Each row below holds a small network's activations on one input, seen along a few directions.
In each table, some parts of the input vary, and every possible input appears once, in random order.
Descriptions start from the smaller parts, as in this example, which fits no table here: one of 6 places along a line, together with either a single point or (one of 2 separate values, together with one of 5 places around a ring) or one of 11 places around a ring.
Shared parts are said once, and a part with two or three values counts as separate values.

Other details of the inputs vary at random and push rows far along two fixed directions, the same in every table; ignore that.

A family of inputs:
x1: [ 13   5  12 -29  12  24 -35  10  -5  20 -23  13  16 -15 -66 -20  17]
x2: [ 14   4  16 -30  20  26 -26   9   2  21 -28  19  12 -12 -51 -16  12]
x3: [ -6   4 -13  -6 -16 -17 -27   0  -3 -13   4 -21 -23  -9   1  38   3]
x4: [-13 -12   1  38   0 -12  39  -7  -2  -9  15  -1  -7  15  50  -8 -21]
x5: [ -2   8 -22 -21 -24 -15 -21   2  25 -19   5 -29  -3  -1  14  34  16]
x6: [-13 -11   0  42   2 -12  43  -9  -2  -8  19   0  -7  17  53  -7 -26]
x7: [  5   0  11 -21  -2  14 -27  13  -2  10 -25  -4   3 -17 -39 -12  17]
x8: [ -7   5 -11  -6 -23 -18 -24   4  -6 -12   3 -23 -22 -12   1  35   3]
x9: [ -3   8 -12 -11 -19 -22 -22   1 -10  -9   8 -16 -22 -11  -3  40   0]
x10: [ -7   3 -10  -5 -24 -20 -23   6  -6 -14   1 -25 -23 -13   4  34   6]
x11: [ 11 -13  27  19  48  39  40  -7  -2  29 -11  45  36  16 -10 -68 -14]
x12: [  0  10 -19 -21 -31 -20 -18   4  20 -16   9 -28  -2  -3  10  31  15]
x13: [  9   1  11 -25  15  25 -36   8   7  17 -28   9  11 -12 -59 -17  16]
x14: [-10  -9   4  41   1 -12  48  -8 -13  -3  23   4   0  15  46 -15 -25]
x15: [-10 -10   3  31  -1  -6  32  -3  -7  -6   9  -4  -6   8  41 -10 -14]
x16: [ -3  11 -23 -16 -27 -13 -20   1  27 -23   6 -21 -11   2   9  32  22]
x17: [ -1  11 -11 -13 -20 -25 -17   2 -11 -10   7 -14 -23 -11   0  42   0]
x18: [ -6   5 -13  -5 -19 -20 -25   2  -6 -12   7 -22 -22 -10   0  37   2]
x19: [ -5   7 -15  -7 -16 -19 -25   2  -8 -12   7 -19 -22 -10  -1  39   1]
x20: [ 15   6  13 -31  17  25 -26   7  -5  20 -26  18  14 -14 -59 -16  14]
x21: [ -5   6 -15  -8 -13 -15 -27   0  -5 -13   4 -18 -23  -9   0  39   2]
x22: [ -6  -8   0  38  12  -9  51 -15 -13  -5  22  12  -3  19  55  -5 -29]
x23: [ -6  -6   0  37   4 -16  51 -12 -16  -2  28  10  -2  16  49  -4 -28]
x24: [  3 -15  24  22  33  33  32  -3  -4  20 -12  29  29  11  -5 -63  -6]
x25: [  8 -14  27  22  50  43  41 -11  -7  28  -7  46  38  18 -10 -72 -15]
x26: [ -5  -5   1  29  10  -7  41 -11 -11  -4  19  10  -5  13  48  -1 -24]
x27: [  6   2  12 -22  -5  11 -27  15  -4  11 -24  -4   4 -18 -42 -11  17]
x28: [ -7   4 -11  -6 -20 -16 -25   2  -4 -13   0 -23 -24 -11   3  35   4]
x29: [ 12 -12  30  14  48  40  39  -5  -2  31 -15  46  38  16 -17 -70 -13]
x30: [-12 -11  -4  46   9 -17  52 -16  -6  -9  29   6  -9  23  64  -1 -34]
x31: [ -7  -3 -10  34 -12 -14  55 -12  17 -17  34   3   8  28  60 -12  -8]
x32: [ 15   2   7 -41  12  33 -27  10  33  16 -30   7  39  -2 -49 -30  29]
x33: [ -4   7 -14 -10 -16 -19 -24  -1  -9 -11   7 -16 -23 -10   0  40   0]
x34: [  7 -14  24  24  47  38  38  -6   0  27  -8  41  36  18 -11 -71 -14]
x35: [ 18   5   7 -42  11  34 -28  10  28  17 -26   7  41  -5 -55 -33  31]
x36: [ -5   6 -11  -6 -22 -22 -23   3  -8 -10   8 -21 -21 -11  -3  36   2]
x37: [ -2  11 -22 -17 -30 -15 -19   2  25 -22   9 -20  -9   1   6  31  22]
x38: [ -6   4  -8  -6 -26 -22 -21   7  -8 -12   2 -24 -22 -14   1  32   6]
x39: [ 11   6   1 -34   2  26 -27   8  35   5 -23   8  23   1 -45 -20  34]
x40: [ -6  -8  -1  39   9 -11  50 -14 -14  -3  26  11  -2  17  51  -5 -28]
x41: [ -4  -4   1  29   8 -10  43  -9 -12  -2  21  11  -3  12  44  -3 -24]
x42: [  4  -1  11 -20   1  15 -28  13   5  10 -28  -3   2 -14 -38 -12  16]
x43: [ 14   8  14 -31  11  18 -24   9  -6  20 -21  16  12 -15 -53 -13  13]
x44: [ -2   8 -13 -11 -14 -17 -24  -1  -7 -11   3 -15 -24 -10   4  44   1]
Each input here is: one of 4 places along a line, together with either one of 2 separate values or one of 9 places along a line.
Q: Changing only the place on the line of 4 turns x2 into x26. The same change can be made to x29. Which row results?
A: x22
Q: Changing only the place on the line of 4 turns x42 into x27. The same change can be made to x13. Which row results?
A: x36
Q: Which other rows agree with x33 in the place on the line of 4? List them by row number.
A: x7, x8, x10, x18, x19, x20, x35, x37, x40, x41
Q: Which other rows does x5 become when the choice among 2 separate values takes its other values? List them by row number.
A: x16

A family of inputs:
x45: [ -4 -12  11  33   8   3  61  -2   1   1  11  16   9  17  51 -34 -18]
x46: [ -4 -14  15  23  36  34  33  -4  12  14  -5  22  32  20  10 -56 -12]
x47: [ 14  11  -5 -30  12  22 -32  -4   4  11  -5  20  17  -8 -52  -6  20]
x48: [ -4   5 -16 -16 -20  -4 -49   9  16 -12 -12 -24 -16 -12 -33  24  24]
x49: [-25  -8 -20  51 -16 -60  16 -14 -46 -26  40 -27 -74  -4  75  76 -50]
x50: [ 15  -8  26 -16  36  63 -19   3  17  33 -42  31  43   2 -75 -77  22]
x51: [ -4   9 -17   2 -24 -34  15  -3  -3 -13  24 -15 -13   4  29  33 -10]
x52: [ -3   6  -4 -20 -30 -12 -44  17   9  -9 -10 -28  -8 -17 -31  16  30]
x53: [-18 -11  -5  39 -25 -25  39  -9   0 -20  27 -20 -11  13  62   2 -12]
x54: [  8   5  -5 -23   6   3 -15  -3   9   3  -4  11   5   0 -26  13   8]
x55: [  1  13 -18 -25 -17 -17 -37  -1  10 -12   2 -16 -20  -6   1  51   7]
x56: [ 12   3  11   8  21  22  35  -7  -8  17  13  30  35  14 -14 -48  -1]
x57: [  3  11 -10 -34  -9   0 -45   9  14  -8 -22 -11 -22 -13 -22  32  19]
x58: [ 10   7  -5 -38 -17  -5 -35  15   4  -2 -19 -20  -3 -20 -24  28  19]
x59: [ 4  4  6  7 -3 -4 25 -3  1  3 13  6  8  5 21 -7 -8]
x60: [  0   6  -2 -31 -23  -4 -44  19   9  -6 -13 -26  -5 -21 -23  19  19]
x61: [-13 -14  23  56  19  -9  55  -9 -56  11  14  19 -12   4  37 -20 -47]
x62: [  8 -14  15  15  45  29  42 -12   7  17  -9  30  32  21  15 -48 -12]
Q: Changing only one part turns x45 into x57. The same change can be made to x60. Which row results?
A: x46
Q: What do these inputs look like to the network?
A: one of 2 separate values, together with either a single point or one of 8 places along a line
